X =
[[ 36 -17  35   2 -13   0   7 -23 -43]
 [ 27  11   8  -4 -28 -13  23 -16 -38]
 [ 27  25  -7 -14 -44 -49  18 -43 -42]]
X[0,0] -> 36
X[0] -> [36, -17, 35, 2, -13, 0, 7, -23, -43]
X[0,4] -> -13
X[0,2] -> 35
X[:, 7] -> [-23, -16, -43]
X[0,1] -> -17
X[2,5] -> -49
X[0,6] -> 7
X[2,1] -> 25
X[1,5] -> -13
X[2,4] -> -44
X[1,8] -> -38
X[1,7] -> -16
X[1,6] -> 23

x =
[[-1.777, -0.655, 2.175, 1.962, 2.122, -4.166, -2.184, 0.491, 3.243, 0.928, -3.675, -2.142],
 [1.689, -3.783, 0.567, 5.592, -1.627, -6.339, -3.009, 1.245, 0.605, 1.358, -7.161, -0.202],
 [-1.601, -1.640, 2.009, -0.083, 2.786, -2.993, -1.560, 1.162, 1.524, 0.850, -3.760, -2.268],
 [4.011, -3.020, 3.333, 5.499, -1.217, -5.874, -3.921, 0.067, -0.189, 3.009, -7.518, 0.934],
 [-0.863, -1.976, 2.007, 3.064, -1.941, -5.828, -3.405, 3.559, 2.706, 2.220, -4.694, -0.799],
 [-0.723, -3.811, 1.294, 4.251, -3.006, -5.302, -2.753, 1.510, 2.556, 2.596, -6.187, -0.418],
 [-0.497, -3.920, 1.034, 4.406, -2.887, -5.503, -2.693, 1.361, 2.103, 2.503, -6.391, -0.527],
 [-1.563, -1.607, 1.969, -0.047, 2.620, -3.077, -1.471, 0.851, 1.651, 1.020, -3.802, -2.098],
 [-0.617, -3.953, 1.177, 4.523, -2.794, -5.531, -2.529, 1.397, 2.409, 2.682, -6.170, -0.625]]
Indices start at 0.
row 0 col 0: -1.777
row 6 col 7: 1.361
row 4 col 2: 2.007
row 3 col 0: 4.011
row 5 col 2: 1.294
row 8 col 6: -2.529
row 1 col 4: -1.627
row 8 col 9: 2.682
row 3 col 11: 0.934
row 4 col 5: -5.828
row 8 col 5: -5.531
row 0 col 3: 1.962
row 7 col 2: 1.969
row 4 col 0: -0.863
row 6 col 6: -2.693
row 4 col 7: 3.559
row 0 col 6: -2.184
row 8 col 0: -0.617
row 7 col 1: -1.607
row 7 col 6: -1.471
row 1 col 1: -3.783
row 8 col 11: -0.625
row 1 col 9: 1.358
row 4 col 4: -1.941
row 7 col 5: -3.077
row 5 col 4: -3.006
row 1 col 11: -0.202
row 1 col 8: 0.605
row 8 col 2: 1.177
row 3 col 4: -1.217
row 2 col 1: -1.640
row 6 col 1: -3.920

arr =
[[ -8.90 -12.75   5.76 -16.01  -1.34   9.98 -20.03   8.75   7.61]
 [ -9.00 -12.55   4.33 -15.84  -2.96   1.08 -22.27   9.16   5.89]
 [-13.62  -6.44 -20.02  15.54  -4.73 -16.21 -12.94  20.16  -5.47]
 [ -3.03 -13.59  13.85 -20.88  -6.84  14.96 -16.71   5.54   3.02]
 [-11.82 -11.18  -9.21   0.45  -0.59  -7.85 -21.49   7.13  11.94]
 [ 10.34 -18.04 -21.60 -10.18 -14.01  16.69  -7.20   7.41   9.24]
 [ -6.57 -17.52 -17.53  11.08  -8.62   2.64  -9.35  17.85   5.01]
 [ -2.51   1.91  -6.50   6.86   1.12 -14.10  -2.01  -8.82  -9.59]
 [ -6.35 -12.39  -5.79  -2.77 -22.08   5.90   2.69   0.61 -10.92]
 [  3.51  -2.39 -12.15  -6.78   8.83  -9.82 -23.02  -7.16  14.39]
 [-17.77 -17.71   6.98   3.66  -7.39   6.66 -18.26  12.69   5.37]
 [-23.43  -9.52 -15.71  11.06  -8.99 -15.42 -26.08  10.19   2.53]
 [ -0.22  -5.05 -17.07  -3.76   5.69 -12.88 -22.44  -7.07  14.23]]
Rows and columns are counted from 0.
(0, 0) = -8.90
(12, 6) = -22.44
(9, 1) = -2.39
(3, 0) = -3.03
(12, 8) = 14.23
(5, 8) = 9.24
(5, 7) = 7.41
(2, 1) = -6.44
(3, 3) = -20.88
(7, 6) = -2.01
(5, 5) = 16.69
(10, 4) = -7.39
(12, 1) = -5.05
(3, 4) = -6.84
(3, 7) = 5.54
(12, 2) = -17.07
(7, 0) = -2.51
(1, 1) = -12.55
(12, 3) = -3.76
(1, 7) = 9.16
(7, 3) = 6.86
(7, 8) = -9.59
(7, 4) = 1.12
(10, 2) = 6.98
(8, 4) = -22.08
(9, 2) = -12.15
(11, 5) = -15.42
(0, 7) = 8.75
(7, 2) = -6.50
(6, 1) = -17.52
(4, 1) = -11.18
